Each row below holds a small network's activations on one input, seen along a few directions.
Each table varies a few parts of the input and shows all the possible inputs, shuffled.
Descriptions start from the smaller parts, as in this example, which fits no table here: one of 5 places around a ring, together with either a single point or one of 9 places around a ring or (one of 2 separate values, together with one of 6 places along a line).
Shared parts are said once, and a part with two or three values counts as separate values.

Other details of the inputs vary at random and push rows far along two fixed directions, the same in every table; ignore that.

Rows:
x1: [  6  32 -20   3  48  23  15 -18  22  14 -16  15 -21  10   1]
x2: [ 12  10  -2   4  43  14   5 -15  20   2  -7  20 -16   7 -12]
x3: [ -2 -16  16  -5 -24 -22  11 -12   4 -15 -10  -8  24 -10  -2]
x4: [ -6 -22   5   9 -25   2 -42  47 -43   1  36 -11 -11   1  -7]
x5: [ 15  15  -7  18  45  10  -2   8  13  -6 -11  16 -18  10   2]
x6: [  4   7 -17  25  29  27 -42  49 -26  18  32   9 -46  20   3]
x7: [  2 -16  12  -1  -6  -4  -8  -1  -5  -4   5  -3   3  -3 -15]
x8: [  2 -12   1  10   1   4 -23  24 -16   3  13  -2 -17   5  -9]
x9: [-13 -17  -3  -3 -43  -6 -18  27 -30  10  21 -18  -5   0   1]
x10: [ -1 -11   2   3  -5   6 -22  21 -18   4  20  -1 -12   2  -6]
x11: [  8  -4  18   1  14  -8  12 -22  16 -22 -11   2  26 -10  -4]
x12: [ -5 -18  12  -2 -29 -18  -6   9 -11  -8   8 -10  16  -7   3]
x13: [-12 -12  -6  -3 -35  -2 -15  20 -25  13  15 -14  -9   2   2]
x14: [-10 -33  22 -10 -46 -15 -11   3 -23  -7  18 -20  19 -13 -14]
x15: [ 10   7  -6   9  35  13   1  -6  14   5  -8  13 -24  11  -9]
x16: [  2 -15  11   3  -3  -5  -3  -5  -1  -5  -4  -7   1   0 -15]
x17: [  2  17 -18  13  12  10  -9  23  -4  10   0   5 -22  12  16]
x18: [-12   1 -11  -5 -27  -2  -1  10 -17  17   0 -15  -8   1   3]
x19: [ -6 -20  15  -1 -28 -15  -7   9 -15 -12  12 -12  22  -9   3]
x20: [-16 -19   4  -7 -57 -15 -20  34 -36   2  29 -18  14  -7  15]
x21: [ -4   9 -23  11   4  19 -34  48 -28  26  29   4 -42  18   9]
x22: [  0  29 -26  10  17  17 -19  39 -15  20  15   8 -31  12  21]
x23: [  4  -3   6   6  -1  -7   8  -6   6  -8 -10  -1   4  -1   3]
x24: [  4  12  -4  -2  27  12  18 -31  25   1 -15   8  -2   4  -4]
x25: [  5 -18  26 -10   4  -9  21 -45  22 -20 -18  -4  29 -14 -23]
x26: [ -3   3  -7  -2  -2  10  -8   8  -7  10  12   2 -12   4   1]
x27: [ 20  19  -7  16  59  12   5  -4  24  -7 -15  24 -17  12   1]
x28: [-11 -12   7  -8 -35 -13   1   3 -12  -6   8 -13  23  -9   9]
x29: [ -8   4   3 -15 -22  -9  19 -20   7  -6 -11 -10  29 -13   7]
x30: [-15  -5  -3 -11 -49 -16  -6  20 -27   8  13 -17  12  -9  13]
x31: [  8   3   9   2  18  -2   9 -14  17 -14  -5  10  11  -2   1]
x32: [  0  14  -3 -10  -2  -5  32 -30  23  -3 -28   1  14  -6   6]
x33: [ -8   0 -10   5 -23   1 -28  44 -31   8  29  -5  -7   2  19]
x34: [ -2  10 -15  10  -3   7 -16  31 -13   9  10   0 -18  10  18]
x35: [ 16  24 -11  17  57  20  -3   5  17  -1   0  25 -22  11   6]
x36: [  7  15  -6  -3  33  14  13 -22  26   5 -11  15 -10   8  -4]
x37: [  7  18 -14   4  35  15  13 -21  25  10 -21  11 -20  12  -4]
x38: [ -7 -30  25  -8 -36 -23  -1  -3 -11 -25   7 -17  40 -17  -4]
x39: [ -2   9   3 -17 -12 -14  36 -37  24  -6 -28  -2  25 -10   4]
x40: [  6  -4   9   4   9  -7   0  -1   5 -13  -2   8   9  -4  -2]
x41: [ -3  -6  12 -17 -20 -17  29 -37  22 -13 -17  -2  33 -12   3]
x42: [ 12  34 -12  -7  51  15  40 -51  47   7 -35  22  -9   6  -4]
x43: [ 3 -5  7  0 -3 -7 -2  4  1 -7  3  3  7 -4  2]
x44: [  3  29 -29  11  34  23  -8  19  -2  26  -2   9 -44  20   6]
x45: [  4  -6   1  11  16  13 -23  21 -14  -1  15   3 -17   5 -10]
x46: [-16 -11   0 -13 -48  -8 -10  15 -31  13  18 -20   8  -7   0]
x47: [ -5 -12  -9  23  -8   8 -47  60 -44  13  31  -8 -34  13  -1]
x48: [  4 -13  15  -5   8  -4   6 -21  10 -10  -7   3  13  -6 -18]
x49: [ 10   6  -1  16  28  10 -19  24  -4  -6  14  11 -11   6   4]
x50: [ 3  0  1  3  6  0 -9 13 -3 -4  9  7  0  0  4]
x51: [ -7   4   3 -16 -21 -10  21 -21   8  -6 -11  -7  29 -14   6]
x52: [  1 -14  17  -2 -12 -14  -2   0  -2 -18   3  -3  23  -9  -3]
x53: [ -7   3   9 -19 -21 -14  31 -38  18 -10 -20 -11  39 -17   5]
x54: [  0  16  -6 -11  15   7  26 -34  22   4 -20   6   4  -3  -6]
x55: [  4  -7   5  -2   7   0   0 -10   6   0   0   5  -3   1 -11]
x56: [  7  37 -27   7  50  28   3   2  15  22  -7  21 -38  17   4]
x57: [  2   6   1  -7  -1  -7  22 -24  20  -7 -18   3  13  -2   6]
x58: [ 12  15 -15  16  47  21 -12  11   8  13   2  19 -40  18  -5]
x59: [  2 -16  15  -8  -8 -13  21 -37  18 -10 -22  -6  16  -9 -19]
x60: [-10  -3  -2 -13 -29  -7  10  -6  -7  12  -3 -12   5  -6  -1]
x61: [ -2  -4  13 -14 -13 -12  27 -34  20 -14 -16  -4  35 -14   4]
x62: [ -1 -21  17   1 -24 -21   3  -4  -3 -18  -7 -13  22  -9  -3]
x63: [-11   0  -3  -9 -32 -13  11  -4  -6   2 -10 -15  14  -6   9]
x64: [ -3   0   1  -7  -1   4   8 -17   7   4  -4  -1   4  -1  -5]
Description of these inputs: one of 2 separate values, together with one of 4 places along a line, together with one of 8 places along a line.
- Changing only the place on the line of 8 turns x23 into x3. The same change can be made to x62. Which row results? => x5
- Changing only the place on the line of 8 turns x1 into x56. The same change can be made to x25. Which row results? => x48
- Which other rows does x6 become when the choice among 2 separate values takes its other values? List them by row number. => x19
- Which other rows does x18 become when the place on the line of 4 takes its other values? List them by row number. => x37, x47, x59
- Which other rows does x16 become when the place on the line of 4 takes its other values? List them by row number. => x13, x15, x44
- Which other rows does x34 become when the choice among 2 separate values takes its other values? List them by row number. => x13

Rows:
x65: [-12  -6  -1  -7 -42 -15  -2  17 -19   0   4 -16  16  -6  12]
x66: [-2 -2 -1 -6 -3 -1  2 -7  4  6  1  4 -3  1 -2]
x67: [-1  3 -5 -3  2  7  1 -4  4  8  1  2 -7  4 -3]
x68: [ 0 -5  5 -5 -4 -3 -1  1  0 -5  7  5  7 -5  2]
x69: [ 5  0  2  3 11 -1  2 -4  8 -7 -5  6  0  2 -1]
x70: [  1   9  -1  -4   0  -7  22 -22  18  -7 -16   4  11  -2  12]
x71: [-10  -9  12 -23 -43 -26  29 -31   6 -13 -22 -20  45 -21   2]
x72: [ 3  9 -4  3 18 10 -6  6  2  0  7 12 -7  3  4]
x73: [ -3   1  -8   0  -3   8  -8  10  -9  11  10  -1 -12   6   1]
x74: [ -5  -1   0  -6 -10   0   5 -10  -4   6  -2  -7   5  -6  -6]
x75: [  0   7  -3   3   4   6 -11  10  -9   2  11  -3  -1  -2   1]
x76: [  0   6  -7  10   8   7 -10  15 -10   7   2  -3 -16   3  -1]
x77: [-4 -4 -1 -7 -9  0  0 -4 -1  6  4 -2 -1  0 -2]
x78: [  4   5   2  -1  16   7   7 -10  12  -5  -3   7   4  -1   0]
x79: [-3 -6  5 -4 -6 -1 -4  3 -4 -4  9  0  8 -5  3]
x80: [ 0  0  1 -2  1  1 -7 11 -5 -1 12  8 -1  0  3]
x81: [  3   9  -6  12  20   7  -7  12  -5   1   0   2 -11   5  -1]
x82: [  3   6  -4  -5   9   3   7 -12  13   6  -3   9  -6   4  -4]
x83: [  1   9 -10   0  11  10  -4   1   3  10   3   8 -15   7   0]
x84: [  2   4  -4   7  12   7  -5   7  -1   5  -3   2 -15   8  -2]
x85: [-6 -1 -3 -4 -9  2  1 -3 -9  8  2 -9  0 -5 -3]
x86: [-12  -9  -1  -3 -44 -13  -9  23 -19   2  10 -17  11  -4  15]
x87: [ 6 -3  2  5  9 -2 -2  4  3 -4  0  6 -3  2  1]
x88: [ -2   2  -1   2  -2   4 -10  12 -12   1  13  -6   2  -4   2]
x89: [ 3  1  2  5 14  1  3 -5  6 -6 -7  2  2  1 -2]
x90: [ 6  5  0  8 19  4  1 -2  6 -4 -7  5 -3  3 -2]
x91: [  2  -7   1   2  -5  -4  -7  11  -5   3   4  -1 -10   4  -1]
x92: [ 0  0  1  6  4 -1 -4  5 -6 -3 -1 -5  1 -2 -3]
x93: [ 1 -8  6  2 -6 -6 -1  0 -2 -8 -1 -2  8 -1 -3]
x94: [  4   4  -3   5  15   5   4  -5   7   1 -10   2  -9   4  -4]
x95: [  1   8  -4  -4  11   7   8 -16  10   6  -7   3  -3   2  -5]
x96: [ -1  -9   2   0 -10  -5  -3   2  -2  -1  -1  -4  -2   0  -3]
x97: [ 1  2  2  3  4  1  4 -5  0  1 -9 -4 -3 -1 -6]
x98: [  0  -9   2   7  -7  -2 -11  16 -11  -3   8  -5  -1   1   1]
x99: [ -1  -9   4   0 -11  -4  -1   2  -3  -1  -2  -7  -1   0  -4]
x100: [ 4  6  2 -1 15  6  5 -8 10 -4 -1  8  4 -1  0]
x101: [  6  10   6  -7   8 -10  36 -34  31  -8 -23  10  17  -5   9]
x102: [  1  -8   0   8  -1  -1 -15  18 -11  -1  10  -1  -6   2   4]
x103: [  5   2   0   2  11   2   6  -9  10  -1 -10   4  -6   5  -5]
x104: [-2 -3  5 -3 -4  0 -1 -1 -3 -5  6 -3 11 -5  0]
x105: [  5   0  -3   5   5   1  -8  11  -1   5   3   6 -15   7  -1]
x106: [ 4 -2  2  2  3  0  1 -5  6  0 -5  2 -5  4 -3]
x107: [ -6  -4  -2  -5 -10   2   0  -3  -6   7   3  -6  -1  -2  -2]
x108: [-1  3  2 -2  3  4 -3  2 -2 -2  6  1  6 -2  1]
x109: [ 3 -8  7  1 -6 -9 -2  1 -1 -7  1  2  5 -1 -2]
- Describe the family of inputs behind these rows. => one of 5 places along a line, together with either a single point or (one of 2 separate values, together with one of 4 places along a line)
- Changing only the place on the line of 5 turns x103 into x105. The same change can be made to x100. Which row results? => x80
- Changing only the place on the line of 5 turns x98 into x89. The same change can be made to x93. Which row results? => x90
- Which other rows does x66 become when the choice among 2 separate values takes its other values? List them by row number. => x82
- Which other rows does x105 become when the choice among 2 separate values takes its other values? List them by row number. => x91
- Which other rows does x79 become when the place on the line of 5 takes its other values? List them by row number. => x68, x78, x88, x104
